These are the activations of a small neural network, seen along a few directions. Each row is one input.
In each table, some parts of the input vary, and every possible input appears once, in random order.
Descriptions start from the smaller parts, as in this example, which fits no table here: line(6) and (point or ring(11) or (values(3) and ring(8))).
Shared parts are said once, and a part with two or three values counts as separate values.
In the rows, zero is written as 128.

Other details of the inputs vary at random and push rows far along two fixed directions, the same in every table; ignore that.

Table:
row 1: [153 156 114  78 142 107  99 130 100  98 179 164 133 138 147]
row 2: [132 114 135 121 139 154 139  95  91 105 135 122 130 123 137]
row 3: [116 158 126 135 111 162 109  92  76 124 118 122 117  91 110]
row 4: [117  82  80  71 166 113 128 153  98  64 166 150 146 113 170]
row 5: [122 110 116 115 128 137 116 131  91 109 112 124 123  91 137]
row 6: [161 118 111  69 163 105 119 123 135  74 180 181 155 159 171]
row 7: [121 111 140 185 135  99 144 174 183 201 104 104 107 149 116]
row 8: [ 84 120  83 132 162 121 204 168 195 121 151 131 127 131 147]
row 9: [174 154 197 155 104 154  79  74  67 178 107 107 110 136 100]
row 10: [131 112  97 151 153 108 170 153 231 131 139 160 147 174 144]
row 11: [128 101  98  72 164 132 151 113 118  49 169 164 152 127 173]
row 12: [116 102  86 152 151  81 148 190 217 135 130 154 140 153 147]
row 13: [165 153 181 152  94 133  53 108  64 173  86 109 102 102 100]
row 14: [120 159 121 192 118 119 153 153 198 191 114 122 112 149 103]
row 15: [ 90  95 112  26  98 104 141 137 129  29 157 124 198 146 127]
row 16: [161 177 148 128 110 132  82 106  84 145 131 130 112 121 108]
row 17: [136 144 172 163  96 185 104  58  66 143  80 109 111  95  97]
row 18: [126 120 149  47  73  95  89 131 136  74 156 118 182 171 116]
row 19: [158 131 149 102 126 108  67 128  78 125 134 145 124 116 137]
row 20: [119 103  89  91 137 129 104 130  86  70 134 154 144  96 154]
row 21: [130 131 176 145  98 164  90 104  45 160  82  95  99  72 107]
row 22: [121 149 134 181 132 114 160 159 182 199 128 106 104 160 107]
row 23: [ 89 141 114 181 131 145 190 145 181 169 101  96 104 117 110]
row 24: [170 139 145 117 130 131 102 100 118 121 133 147 133 142 131]
row 25: [105 114 133 187 131 153 197 124 190 162  87 101 111 129 117]
row 26: [ 86 132 121 181 138 144 191 150 168 177 115  88 105 128 112]
Each input here is: values(2) and (point or (values(3) and line(4))).
- The inputs of row 16 and row 23 match in every part but the values(2) part. If row 10 is changed in the same way as row 16 into row 23, which row does it become? => row 17
- Which other rows does row 13 become when the values(3) part takes its other values? List them by row number. => row 16, row 24
- Which other rows does row 5 become when the line(4) part takes its other values? List them by row number. => row 4, row 20, row 21

Table:
row 27: [164 143 131 119 143 129 103 109  96 122 125 157 120 112 137]
row 28: [133  96 106 148 159 113 150 146 186 130 131 144 129 151 157]
row 29: [117 125 126  81 122 102 136 151 147  99 152 131 146 139 138]
row 30: [161 141 140  80 123 125  78  89  49  84 158 147 149 133 124]
row 31: [130 148 124  72 101 116  85 122  93  79 153 143 153 123 126]
row 32: [127 121 126 130 147 109 127 152 122 143 145 130 124 134 136]
row 33: [ 93 118  93 182 149  98 173 187 211 173 128 127 123 153 124]
row 34: [106 102 117 100 140 164 149  94 107  66 135 129 150 112 141]
row 35: [123 138 148 129 107 129 133 137 136 159 124  98 123 141 110]
row 36: [145 143 102  72 159 115 137 130 133  79 185 171 142 144 165]
row 37: [106  84 115 181 155 105 180 171 218 168 114 130 131 164 137]
row 38: [ 89 116  97  89 152 142 176 126 123  79 152 125 135 113 147]
row 39: [106 126  87 185 153 104 174 180 223 168 129 126 112 148 133]
row 40: [114 141 113 136 128 114 135 140 147 132 152 133 138 153 116]
row 41: [137 146 112  77 110 123  84 118  87  88 162 140 151 132 126]
row 42: [151 153 169 160 118 144  92 110  83 180 109 102  90 108 112]
row 43: [159 120 168 121  99 148  58  94  54 135 100 118 126 112 119]
row 44: [ 84 147 125 155 109 167 158 105 115 140 103  93 116  99 101]
row 45: [156 161 176 169  99 153 108  88 104 172  98  96 103 130  90]
row 46: [125 116 165 129  95 130 123 117 147 134 103 115 138 136 111]
row 47: [ 92  75  51 108 178 120 200 164 166  66 147 148 145 112 172]
row 48: [138 134 108  97 150 112 138 135 143  99 177 142 132 152 152]
row 49: [125 117 121  88 121 102 135 143 154  89 139 137 153 142 131]
row 50: [123 122  87  97 136 104 104 157 125 100 154 147 142 130 142]
row 51: [172 172 169 122 108 155  88  71  65 131 117 135 118 116 109]
row 52: [118 110 163 171 108 191 125  88  67 147  73  95 106  75 113]
row 53: [104 122 150 157 115 110 148 171 172 177  95  98 110 123 117]
row 54: [167 140 167 143 121 153  85  83  80 150 101 143 113 107 129]
row 55: [118 112 156 169 102 137 152 131 183 177  93  96 127 156 102]
row 56: [137 128 139 111 122 122  96 138  92 139 128 117 120 117 129]
row 57: [156 141 153 124 124 148 116  88 118 124 127 149 131 137 132]
row 58: [133 170 156 202 111 150 121 123 135 210  85 113  88 107  94]
row 59: [102 127 101 124 125 159 123 113  66 104 122 125 114  75 130]
row 60: [117 158 133 188 113 135 151 135 180 182 116 103 108 149 102]
row 61: [123 155 183 182 101 142 136 120 125 208 102  82 103 139  85]
row 62: [122 145 143 129  97 120  86 136 103 139 107 120 122 104 112]
row 63: [135 172 132 150 118 141 131 116 141 151 129 135 119 132 113]
row 64: [125  81 105  86 143  95 126 157 161  77 141 159 159 137 165]
row 65: [172 134 145  85 124 142  72  70  65  79 154 151 142 135 142]
row 66: [141 102  88  86 167  91 117 148 118  76 169 170 153 142 159]
row 67: [111 108 131 153 122 101 153 169 186 152  94 114 125 130 121]
row 68: [131 144 174 176  85 144 130 118 139 194  78  77 112 136  76]
row 69: [143 112 113  99 135 110 102 139 109 103 133 138 140 127 139]
row 70: [134 125 131 188 138 122 152 145 176 179  99 110 103 136 119]
row 71: [ 82  82  57  98 180 121 200 172 158  75 159 146 131 110 175]
row 72: [ 77  96  75 129 161 129 228 150 204  97 131 121 148 133 145]
row 73: [149 116 138  90 129 126  95  95  86  86 159 153 157 148 138]
row 74: [169 153 135  79 145 133  73 102  48 101 156 164 120 100 151]
- The inputs of row 45 and row 70 match in every part but one. If row 68 is changed in the same way as row 45 into row 70, which row does it become? => row 69
- The inputs of row 60 and row 39 match in every part but one. If row 29 is changed in the same way as row 60 into row 39, which row does it become? => row 53
- What do these inputs look like to the network? => values(2) and line(4) and (point or line(5))
- Which other rows agree with row 34 in the values(2) part and the line(4) part? List them by row number. => row 46, row 55, row 57, row 65, row 73
- A walk changes only the line(4) part. It starts at row 34 and steps to row 72. List the rest of the walk in order. => row 38, row 44
